Each row below holds a small network's activations on one input, seen along a few directions.
Each table varies a few parts of the input and shows all the possible inputs, shuffled.
Descriptions start from the smaller parts, as in this example, which fits no table here: one of 6 places along a line, together with either a single point or one of 9 places around a ring or (one of 3 separate values, together with one of 5 places around a ring).
Shared parts are said once, and a part with two or three values counts as separate values.
In the rows, zero is written as 128.

Other details of the inputs shift rows strongly along two fixed directions, in all tables alike. That doesn't count.

A family of inputs:
R1: [176 159 155 159 125 134 115 115  93 122 140 110 140 152 118 128]
R2: [107 127 123 131 109 104 132 171 115 121 115 138 100 116 161 120]
R3: [128 137 127 114 124 117 122 116 149 118 135 124 137 109 126 141]
R4: [163 128 137 128 139 151  94 115 140 121 143 106 161 127 124 145]
R5: [103 125 123 102 113  87 128 148 127 112 121 120 134  97 162 138]
R6: [154 124 140 161 130 168 100 127 129 129 129 113 127 144 123 123]
R7: [159 127 140 162 138 163  98 133 132 123 132 118 126 142 124 132]
R8: [101 129 126  91 114  88 120 143 135 106 116 126 121  98 142 135]
R9: [167 127 122 115 136 160 104  97 136 133 132 103 149 132 115 130]
R10: [166 135 118 157 130 172 117 119 127 134 141 127 117 132 117 118]
R11: [ 97 140 120  98  99  93 134 129 141 111 116 123 122  94 143 127]
R12: [108 134 113 133 102  99 142 159 127 123 123 141  90 106 146 119]
R13: [104 131 120  93 105 105 135 146 117 111 103 120 134 103 158 125]
R14: [158 128 134 127 133 156  97 108 138 126 139 100 162 132 124 136]
R15: [166 137 119 124 128 160 116  92 144 133 137 107 149 123 117 131]
R16: [170 136 117 127 137 148 113  99 148 136 160 108 145 119 124 140]
R17: [158 124 135 155 138 159  96 124 137 125 134 118 112 141 111 130]
R18: [154 131 130 162 122 162 111 116 142 130 136 117 116 134 107 121]
R19: [106 124 118 124 109 100 130 162 119 123 117 138  87 115 149 119]
R20: [ 80  90 147 117 206 143 185  72 147 178 141 171 203 209  62 145]
R21: [164 126 124 167 129 150 112 121 143 137 147 121 117 130 115 127]
R22: [105 122 129 137 109  99 129 168 120 118 112 136 101 113 159 122]
R23: [102 127 128 128 100 119 135 164 108 118  96 135 101 116 154 113]
R24: [104 134 115 104 107  83 137 133 141 115 128 125 121  88 151 136]
R25: [167 124 124 148 138 174 104 121 120 134 136 123 114 141 119 117]
R26: [170 127 124 126 143 153 104 114 134 133 154 102 159 129 134 142]
R27: [104 130 122 125 110 120 135 168 104 115 105 142 101 114 161 112]
R28: [117 163 144 124 101  74 138 142  88 111 113 129  99 123 133 117]
R29: [ 33  94 132  79 185  93 222 118 121 161 118 196 174 174 103 131]
R30: [ 28 101 141 134 172  95 221 131 136 155 115 204 142 180  90 136]
R31: [ 94 124 130 125 102 108 125 154 123 113 103 131  88 116 138 114]
R32: [165 122 124 124 143 141  97 101 145 133 151 103 147 124 121 142]
R33: [ 87  95 142 157 190 163 206  90 134 186 133 188 172 210  61 131]
R34: [102 124 124 120  99 115 133 155 112 119  98 135  88 115 142 112]
R35: [107 129 113  87 116  88 130 143 128 118 125 123 118  98 154 132]
R36: [164 116 130 159 136 151  99 123 136 137 142 118 114 139 117 127]
R37: [108 132 118  89 114 106 136 153 113 109 116 127 133  99 162 122]
R38: [173 173 146 160 123 129 123 103 107 132 142 113 125 139 104 127]
R39: [173 138 118 121 137 162 116  99 139 131 150 113 147 118 122 128]
Each input here is: one of 3 separate values, together with either a single point or (one of 2 separate values, together with one of 6 places around a ring).
The inputs of R39 and R37 match in every part but the choice among 3 separate values. If R16 is changed in the same way as R39 into R37, which row does it become?
Answer: R26
Change only the choice among 3 separate values in R11. List by row number the other rows that result.
Answer: R14, R20

A family of inputs:
R40: [181 130 110 140 118 160  60 114 158 125 142  86 117 105 123 133]
R41: [175 163 123 155  82 141  91 132 133 104 134 100  81  90 135 112]
R42: [166 191 110  81  72  75  74 123 114  82 128  65 128  43 168 135]
R43: [218 113 151 189 204 243 138  47 135 193 186 131 189 232  49 133]
R44: [ 78  96 134 118 153 123 159 133 135 141 122 149 162 152 131 135]
R45: [177 158 128 136  97 148  72 147  97  99 111  90  96 105 153 114]
R46: [ 88 100 133 116 162 111 157 134 144 142 140 158 143 148 130 144]
R47: [ 69 109 107  90 123  96 174 149 123 132 103 158 121 110 151 118]
R48: [ 62 116 111 100 118  93 173 146 147 124 107 160 112 106 133 132]
R49: [ 90 117 146 143 146 107 168 115 125 147 126 160 124 163  96 128]
R50: [195 148 138 168 111 162  72 130 116 119 130  90 126 125 134 128]
R51: [ 62 107 126  82 124 102 158 159 118 116  98 154 130 120 150 117]
R52: [102 116 148 146 153 102 169 136 119 140 135 164 134 162 111 135]
What do these inputs look like to the network?
Answer: either a single point or (one of 2 separate values, together with one of 6 places around a ring)
Change only the choice among 2 separate values in R44. List by row number the other rows that result.
Answer: R50

A family of inputs:
R53: [115 105 134 114 179 155 156  99 128 155 135 152 174 176  99 135]
R54: [180 147 117 128 112 169  94 108 137 116 137  93 131 106 125 124]
R55: [120 114 139 165 148 159 158 129 108 150 119 161 120 170 101 108]
R56: [165 149 112 125  76 131  66 145 150  90 127  85  89  62 159 123]
R57: [119 142 140 128 134 112 145 109 129 127 130 133 145 135 111 135]
R58: [124 139 147 171 128 131 138 139 104 137 125 144 104 163 114 116]
R59: [231 140 125 198 104 201  42 136 135 117 139  81  78 119 127 121]
R60: [116 122 116 117 151 131 167 106 131 153 140 149 145 144 109 130]
R61: [ 97 120 145 115 163 107 161 115 119 141 130 155 164 164 107 140]
R62: [ 25 133 104  56  46  10 132 226 115  64  69 133  47  28 217 113]
R63: [ 76 136 130 110 129  66 183 128 119 134 125 161 126 128 126 134]
R64: [ 82 127 140 111 131  79 165 152 109 127 118 149 145 132 146 135]
R65: [172 135 121 118 115 161  93 111 131 122 128  94 133 116 132 123]
R66: [ 82 129 141 108 131  82 161 128 119 128 113 141 141 137 123 133]
R67: [123  89 141 143 189 171 145  81 156 171 149 146 182 188  76 144]
R68: [119 116 125 116 147 140 144 128 120 140 127 140 156 143 138 131]
R69: [134 126 111 127 118 118 120 131 150 127 139 124 109 103 136 128]
R70: [224 134 115 153 105 180  34 133 146 104 152  63 117  89 158 132]
What do these inputs look like to the network?
Answer: one of 3 separate values, together with either a single point or one of 5 places along a line
The inputs of R58 and R59 match in every part but the choice among 3 separate values. If R66 is changed in the same way as R58 into R59, which row does it become?
Answer: R67
Change only the place on the line of 5 in R56. List by row number the other rows that result.
Answer: R62, R67, R69, R70
Change only the place on the line of 5 in R63. List by row number the other rows that result.
Answer: R57, R61, R64, R66
